These are the activations of a small neural network, seen along a few directions. Each row is one input.
In each table, some parts of the input vary, and every possible input appears once, in random order.
Descriptions start from the smaller parts, as in this example, which fits no table here: line(4) and (point or ring(11) or (values(3) and ring(8))).
Shared parts are said once, and a part with two or three values counts as separate values.

Other details of the inputs vary at random and push rows far along two fixed directions, the same in every table; ignore that.

Table:
x1: [ 84  29  36   0  13 -48 -12  -5   3 -13 -33]
x2: [-37 -14 -62 -21  -2  68  59  28 -74  19  25]
x3: [  47    3  -37  -24   12   14   72    0 -108   -4   -8]
x4: [ 52  13 -12  -1 -19  12  16 -13 -57   6 -20]
x5: [  49    7  -45  -46   13   25   93   25 -121   11    1]
x6: [-40  -7   8  26   2   6 -44 -10  54 -14  -2]
x7: [-46 -14 -33  -5  12  37  28  16 -19   8   6]
x8: [ 13  10  24  12  -5 -10 -38   3  46   0 -14]
x9: [ -3  -2 -20 -18   0   5  21  17 -25  15  33]
x10: [ 54  16  11  -8   8 -43  -9  -2  -2   9   0]
x11: [ 88  18  -6 -12 -21  10  29  -6 -80  18 -27]
x12: [-30 -11 -17 -18  -5  33  54  15 -40 -11   9]
x13: [-87 -25 -36  -9 -10  61  48   7 -22   2   8]
x14: [ 51  14  23  14   3 -45 -36 -24  10  -4  -1]
x15: [-48 -11  18   8 -18   4 -27  -1  42   2  31]
x16: [-48 -21 -45 -42  -1  60  85  38 -71  -3  40]
x17: [ 20   9   5   6  20 -14 -13  -5   8   4 -29]
x18: [ 65  13  14 -14   2 -33  21  -8 -25  18  -6]
x19: [-83 -23 -12   3 -18  28   6   4  12  -4  45]
x20: [-15  -4  -1   2  -5  18   6  16  12   7  -4]
x21: [ -4  -5  27  12  -4 -34 -23 -26  38  -6  -3]
x22: [-66 -21 -34  -4 -20  59  29   8 -24   0  18]
x23: [-40  -6  13   5  23 -17 -35   6  56 -32  12]
x24: [ 32  10   7  12 -13  -7 -12 -18  -6  -5 -25]
x25: [-62 -11  14  13   1  15 -22  13  70  -5  -1]
x26: [  5   3  16  19  13 -18 -32 -20  35  -8 -34]
x27: [  9  10  16   9  14 -21 -33   2  43   2 -25]
x28: [  8  -3  23   0  -7 -25  -1 -14  16   5  -1]
x29: [ 26   3  16   3  16 -30 -21 -15   9 -31 -10]
x30: [-61 -21  -6 -13  -6  29  24  16   1 -23  25]
x31: [-26  -4 -21   2   6  25   1  12  -5   4   7]
x32: [  6   2  19  18  -1 -28 -45 -20  33  -3  14]
x33: [ 60   8 -23 -20 -21  22  52   0 -88  17 -18]
x34: [ 15   4 -22 -14   6  17  28  17 -37  16  -7]
x35: [-20  -6  17  15 -16 -11 -32 -15  27  -2  21]
x36: [-77 -18   7  22  -7  18 -26  -7  63 -16  -5]
x37: [ -1  -4  16  13   6 -32 -32 -19  33  -8   7]
x38: [ 29  11   1   8  14 -12 -14  -2   1   2 -20]
x39: [ 70  23  15   0  -5 -19  -9  -2  -7   8 -28]
x40: [ 92  28  25   0   5 -33  -3  -9 -12  13 -49]
x41: [ 64  22  -5  -8   3 -10   2   7 -33  15 -20]
x42: [ 72  14  -5 -20 -11  -7  33   4 -72  30  13]
x43: [-16  -7 -19 -10 -21  40  27   9 -31   9   3]
x44: [-50 -12  11  14 -13  17 -18   3  49  -8  -5]
x45: [-65  -9   7  15  -9  26 -32  18  68  -3  13]
x46: [ 21   3   4  16   8 -12 -13 -16   2  -3 -28]
x47: [-84 -16 -28  -1  -3  50   4  32  22   7  27]
x48: [ 27   4  20  -3 -12 -23  -3 -11  -3   5   2]
x49: [  4   8   9  17  11 -16 -41  -3  41  -6 -14]
x50: [ 37   8  18  -3   0 -26  -8 -16 -12 -27 -14]
x51: [ 26   8  25  -1  -2 -30 -15  -3  24   4   8]
x52: [ -8   1   5  -1   1  -1   9  -8  -5 -26  -9]
x53: [ 22  12   8   6   6 -17 -26   7  23   4 -17]
x54: [-19  -1   1  23  -1   9 -32  -9  30  -8  -4]
x55: [ 58  14   6  15   3 -20 -18 -20 -13  -2 -31]
x56: [ 33  12  26   0  -5 -29 -20  -2  17   6  12]
x57: [ 77  18   5   3 -11 -15   5 -22 -45   2 -40]
x58: [-34 -10 -17  -3   2  11   1   9  -3  10  41]
x59: [-56  -6   2   6  15  10 -16  14  54   1  -5]
x60: [ 19   3  14   6 -11 -28 -10 -20   0  -3   2]
x61: [-68 -19   3   9  13  -8 -30   6  63  -8  33]
x62: [  4   2   8   0  -8   7   9  -7   2   2 -26]
x63: [ 47   7  25   9  13 -52 -20 -31  12   0 -14]
x64: [-26  -4  17  14 -10   5 -17  -4  41  -6 -17]
x65: [-66 -11   2   3   1   4 -31  15  57   5  44]
x66: [ 49  12  14  -9  14 -43  -1  -6   2  13  -5]
x67: [-19 -15 -50 -14   0  53  63   7 -80  12   6]
x68: [-71 -29 -34 -15  13  27  43  14 -13  12  41]
x69: [  0   4  -3  -5  25  -7   7   6  -3 -18  -3]
x70: [-64 -23 -44 -16   1  39  41  22 -31  11  56]
x71: [ 21   6  26   3 -15 -23 -22 -11  15   1   8]
x72: [-21   0  11  -6  19 -15 -20  14  40 -23  11]
Each input here is: ring(6) and (values(2) or line(4) or line(6)).
Question: Changing only the ring(6) part turns x29 into x16. The same change can be made to x54. Which row results?
Answer: x45
Question: Changing only the ring(6) part turns x15 into x32. The same change can be made to x43. Which row results?
Answer: x6
Question: Change only the line(4) part in x66. List by row number the other rows that result.
Answer: x9, x10, x65
Question: Change only the values(2) part in x52. List by row number the other rows that result.
Answer: x50
Question: List by row number the other rows that have the ring(6) part in common with x68.
Answer: x2, x7, x17, x23, x31, x38, x49, x58, x61, x69, x70
Question: Start at x55 and move only the ring(6) part, one step at a time. The first step leads to x24. Which rows follow, in order?
Answer: x33, x39, x53, x49
Question: Change only the line(6) part in x59. List by row number the other rows that result.
Answer: x27, x34, x41, x47, x53

Table:
x73: [-46 -11 -36   6 -16  66  21  11 -19  16  -3]
x74: [ 51  13  -4   2 -11  -8 -15  -7 -16  26  -7]
x75: [  7   0  -8 -11 -18  22  14  13 -25  22   7]
x76: [ 64  21  -4  20  -9   3 -12 -14 -27  20 -52]
x77: [-27  -5 -34   2 -23  61  28  11 -39  14  -7]
x78: [-12   8  23  27 -14  12 -43  -1  59  -1 -32]
x79: [-12  -1  39  13   4 -33 -37 -18  55 -31 -12]
x80: [ 30   6  22 -12   9 -49   6  -9   2 -13  13]
x81: [ 21   0   7 -18   9 -30  25  -4 -18  -2  20]
x82: [ 79  21  28 -10  -4 -47 -12   0  -5  18   6]
x83: [-113  -24   16   40   -2   19  -68  -18  116  -33   -5]
x84: [  4 -12 -15 -20 -12   3  47  -6 -62   1  42]
x85: [  5 -11   2 -13  -7 -12  20  -4 -25  -4  34]
x86: [ -7  -7 -20 -23 -13  22  40  21 -46  27  47]
x87: [ 52   2   4  -6   3 -37   0 -22 -35   2  20]
x88: [ 28  10  10   4   2 -11  12 -13  -4 -19 -47]
x89: [ 45  12  28  -6  10 -38   0 -16  -4 -19 -25]
x90: [ 58  12  19  13   5 -39 -23 -37 -17  -5 -25]
x91: [-55 -10  19  31 -13   7 -40 -21  65 -32 -20]
x92: [ 88  27  14 -15  -2 -27   6   5 -30  22 -29]
x93: [ 59  21   6  -8  56 -48  -4   1 -10 -27 -34]
x94: [ 63  11  10   9 -10  -9   5 -23 -33 -12 -48]
x95: [ 24   2 -11  -5  -3  -9   0   1 -26  29  30]
x96: [ 17  21  12   7  47 -36 -53  26  71  -5 -23]
x97: [ 88  26  18 -20   4 -43  11   6 -30  22   4]
x98: [  8  -1  -6 -13 -18   7  16   9 -28  23  40]
x99: [-33 -10 -36 -10 -21  44  26  16 -37  25  27]
x100: [-23 -17 -16 -27  -3   6  52   8 -41  -1  43]
x101: [ 90  28  12   3 -12  -6   1  -3 -32  11 -58]
x102: [ -4   4 -15   6 -27  42  14   5 -24  10 -19]
x103: [ 69  18   7  -7 -13 -28 -10  -6 -31  25  19]
x104: [-12  19  14  25  47 -11 -62  24  90 -19 -49]
x105: [-120  -28   12   50    0   18  -66  -18  114  -28   -8]
x106: [-46  -8  26  23  -3 -17 -49 -24  62 -29   7]
x107: [-20  -3  18  33 -11  -4 -46 -26  50 -26 -29]
x108: [ 46  23  15   7  -1   2  -9   2   8   7 -51]
x109: [-87 -21  35  24   2  -6 -54 -12  93 -35  12]
x110: [-86 -31 -40  -9 -11  68  59  14 -28 -15   4]
x111: [-77 -25 -43 -16 -28  71  48  26 -31  23  40]
x112: [ 73  18  13  -8 -10 -20  -2   4 -22  20 -21]
x113: [-98 -29 -45 -24  -7  73  57  43 -15  23  40]
x114: [ 53  13  15  -9  11 -31  16 -15 -30 -13 -25]
x115: [-42   8  30  25   0   5 -50   8  91 -12 -33]
x116: [-26 -13 -26 -11  -1  42  53   4 -39  -8 -16]
x117: [-26 -21 -28 -17 -11  13  39   0 -50   2  53]
x118: [ 61  11   6  -2   3 -24   0 -32 -45  -4 -17]
x119: [ 12  11  38   2  10 -42 -36   6  63   8  17]
x120: [ -3 -15 -24 -13   0   0  33  -9 -55   9  41]
x121: [-35 -15 -39  -3 -12  43  23  13 -31  33  23]
x122: [-94 -26 -63 -16  39  69  61  37 -24 -21   1]
x123: [ 66  17   2  -7  -4 -30  -9  -8 -27  26  19]
x124: [-29  -7  26  15  -7 -17 -32 -22  37 -27   2]
x125: [-45   2  20   9  53 -37 -63  32 114 -11  25]
x126: [-83 -32 -55 -35  44  31  66  45 -29 -12  58]
Question: Changing only one part turns x84 into x98. The same change can be made to x100. Which row results?
Answer: x82
Question: What do these inputs look like to the network?
Answer: ring(6) and (point or line(8))
Question: List by row number the other rows that have the ring(6) part in common with x83.
Answer: x88, x91, x94, x105, x107, x110, x116, x122
Question: Change only the line(8) part in x121. List by row number the other rows that result.
Answer: x74, x75, x92, x99, x111, x112, x113
Question: Change only the ring(6) part in x125. List by row number the other rows that result.
Answer: x93, x96, x104, x122, x126

Table:
x127: [ 47   8  19   6  -9 -33 -12 -17  -6   4  -5]
x128: [-33 -16 -47 -21  11  45  56  28 -53  14  14]
x129: [-37 -10   4   4  14  -7 -15  -1  38 -20  11]
x130: [-63 -12   4   3  12   6 -17  17  60 -12  16]
x131: [-17 -13 -32 -22 -15  34  54  10 -59  21  29]
x132: [ 15   4  17   3 -10 -12 -16  -2  11   6   5]
x133: [ 23  11   9  21 -23   8 -21 -20   5  -5 -48]
x134: [ 68  18  14   7  -6 -27 -23 -13  -7  15 -18]
x135: [  89   14  -22  -27  -16    9   57    2 -112   30   -3]
x136: [ 26   6  20   5  -6 -28 -19 -20   1   0   2]
x137: [-53  -9   0  22   3  34 -13  -1  42 -17 -35]
x138: [ 68  24  11   1  15 -31 -10  -1 -12  -1 -27]
x139: [ 18   0  15   7  -8 -19 -18 -17   5  -7   8]
x140: [ 13   6  11  -1  12 -22  -9   2  16  -8  -7]
x141: [-79 -24 -44 -25   8  60  53  35 -31   5  35]
x142: [  0   6   8  10  -9  -5 -21  -5  24   7   4]
x143: [-43  -7   6   3  15  -6 -14  -1  36 -17  11]
x144: [-41  -8   6   5  12  -7 -12   5  40 -15  10]
Question: Changing only one part turns x139 into x129. The same change can be made to x136. Which row results?
Answer: x143
Question: What do these inputs look like to the network?
Answer: values(2) and (point or line(8))
